These are the activations of a small neural network, seen along a few directions. Each row is one input.
Each table varies a few parts of the input and shows all the possible inputs, shuffled.
Descriptions start from the smaller parts, as in this example, which fits no table here: one of 6 places along a line, together with either a single point or one of 11 places along a line or (one of 3 separate values, together with one of 5 places around a ring).
Shared parts are said once, and a part with two or three values counts as separate values.

Other details of the inputs shift rows strongly along two fixed directions, in all tables alike. That doesn't count.

Table:
row 1: -8  -7  -6  -9  -3  5  0  6  -7  16  -4  -10
row 2: -5  4  -2  -9  -2  6  -3  5  -8  16  -5  -12
row 3: -2  -6  0  -4  6  9  0  3  -4  22  -4  0
row 4: -2  -2  0  -9  1  6  -2  1  -6  23  2  -1
row 5: -6  0  -1  -9  -4  4  -1  3  -7  18  -2  -13
row 6: -3  -2  -1  -10  3  8  -2  0  -7  20  4  -5
row 7: 4  4  7  4  -5  -12  -4  6  4  -22  7  5
row 8: 6  -3  3  -3  0  -13  -5  -2  11  -20  8  7
row 9: 9  8  -18  40  -35  42  23  -90  -39  -23  -21  15
row 10: 11  2  6  7  4  -10  -5  3  9  -17  5  12
row 11: -8  -3  -5  -11  -3  2  -2  3  -9  17  -3  -11
row 12: -5  -4  -2  -8  -4  7  2  6  -5  17  -4  -13
row 13: 3  -4  9  9  -3  -13  1  8  8  -18  2  9
row 14: 1  -2  -1  -3  8  8  1  4  -6  22  -5  -1
row 15: -6  10  0  5  1  -13  3  -1  20  -16  12  11
row 16: 9  -5  7  4  -1  -9  0  3  12  -16  9  13
row 17: 1  -1  -2  -7  9  10  0  2  -4  18  -6  -9
row 18: -4  0  -1  -1  2  4  2  9  -10  20  -8  -5
row 19: -2  -6  0  -7  7  11  0  1  -2  18  -5  -9
row 20: 7  -7  2  -1  0  -10  -2  1  12  -21  7  7
row 21: 11  3  6  4  4  -8  -6  1  12  -21  4  4
row 22: 3  -4  7  5  -6  -11  2  7  7  -21  8  5
row 23: 10  4  7  -1  1  -9  -6  0  11  -21  6  5
row 24: -2  2  -2  -10  5  10  -4  2  -8  19  1  -4
row 25: -3  13  -2  10  7  -11  1  1  19  -17  8  10
row 26: -5  1  -7  -6  2  3  -5  5  -10  15  -8  -11
row 27: 0  -1  -2  -5  10  10  1  3  -7  19  -3  -5
row 28: -3  10  -1  11  9  -11  6  2  19  -17  6  11
row 29: 3  8  -22  35  -45  35  22  -88  -42  -26  -26  11
row 30: 7  -5  7  2  0  -7  0  2  11  -20  11  9
row 31: 4  0  9  5  -8  -16  -1  5  6  -17  7  9
row 32: -6  5  0  10  6  -10  6  1  21  -17  7  11
row 33: -6  -5  0  -5  0  7  2  6  -5  16  -8  -13
row 34: 7  -5  8  5  5  -7  0  2  10  -20  7  9
row 35: -3  3  -2  -4  1  6  -3  6  -8  16  -7  -14
row 36: 4  -2  3  5  0  -15  0  6  6  -23  -1  3
row 37: 7  3  7  10  -3  -14  -4  8  5  -18  3  8
row 38: -6  -5  -2  -4  -4  5  2  8  -8  21  -2  -4
row 39: 9  3  7  2  0  -10  -5  2  9  -17  8  14
row 40: -5  0  -2  -2  4  6  2  8  -11  17  -6  -9
row 41: -1  -1  -1  -12  2  8  -3  -1  -3  19  0  -9
row 42: 7  1  2  -2  2  -11  -7  0  9  -22  6  8
row 43: -1  -5  -2  -10  2  11  0  1  -1  18  -1  -9
row 44: -8  -5  0  -3  2  7  2  7  -9  17  -4  -9
row 45: -7  -1  -1  -8  -3  4  0  5  -11  18  1  -9
row 46: 6  -7  4  2  4  -10  -2  1  12  -22  3  7
row 47: -1  -3  -6  -8  10  7  -1  2  -6  17  -7  -7
row 48: 1  -6  4  5  -2  -14  -1  6  8  -23  0  3
row 49: -16  5  -10  -4  5  8  7  1  6  22  3  -2
row 50: -1  -1  -7  -8  9  7  -6  1  -6  17  -5  -7
row 51: -3  0  -2  -4  3  6  2  7  -7  16  -9  -13
row 52: 5  3  6  8  -1  -12  -4  7  4  -22  4  4
row 53: 5  4  8  5  -6  -14  -4  7  5  -18  5  10
row 54: -15  13  -10  -5  7  7  2  0  3  21  2  -2
Description of these inputs: one of 6 places around a ring, together with either a single point or (one of 2 separate values, together with one of 4 places along a line).
The inputs of row 32 and row 15 match in every part but the place on the ring of 6. If row 33 is changed in the same way as row 32 into row 15, which row does it become?
Answer: row 5
The inputs of row 3 and row 39 match in every part but the place on the ring of 6. If row 19 is changed in the same way as row 3 into row 39, which row does it become?
Answer: row 23
Which other rows does row 10 become when the choice among 2 separate values takes its other values? List them by row number.
Answer: row 37
Which other rows agree with row 36 in the place on the ring of 6? List them by row number.
Answer: row 14, row 17, row 18, row 27, row 28, row 40, row 47, row 51
Which other rows does row 24 become when the choice among 2 separate values takes its other values? List them by row number.
Answer: row 7

Table:
row 55: 10  9  -8  19  -14  16  7  -47  -14  -21  -7  12
row 56: -29  -4  -7  -46  28  2  -14  58  1  83  5  -30
row 57: -5  -6  -7  -14  6  16  -1  -3  -8  34  -2  -5
row 58: 29  -22  23  2  -26  -21  -12  7  -16  -47  -6  -4
row 59: 3  -1  19  5  8  -39  -4  37  36  -40  23  15
row 60: -21  3  -9  -21  21  7  -5  32  -5  51  -6  -23
row 61: 1  9  -3  15  -20  2  9  -30  2  -28  3  10
row 62: -3  8  -14  33  -27  22  22  -52  -21  -12  -21  9
row 63: 14  -7  22  1  16  -34  -7  33  36  -39  24  18
row 64: 16  -1  20  -8  15  -35  -14  28  40  -40  25  12
row 65: -3  -3  -5  -4  10  16  2  3  -8  34  -11  -8
row 66: -1  1  -14  11  -2  28  10  -34  -21  11  -16  -3
row 67: -10  14  -16  9  -14  21  8  -32  -22  13  -11  -3
What do these inputs look like to the network?
Answer: either a single point or (one of 2 separate values, together with one of 6 places around a ring)
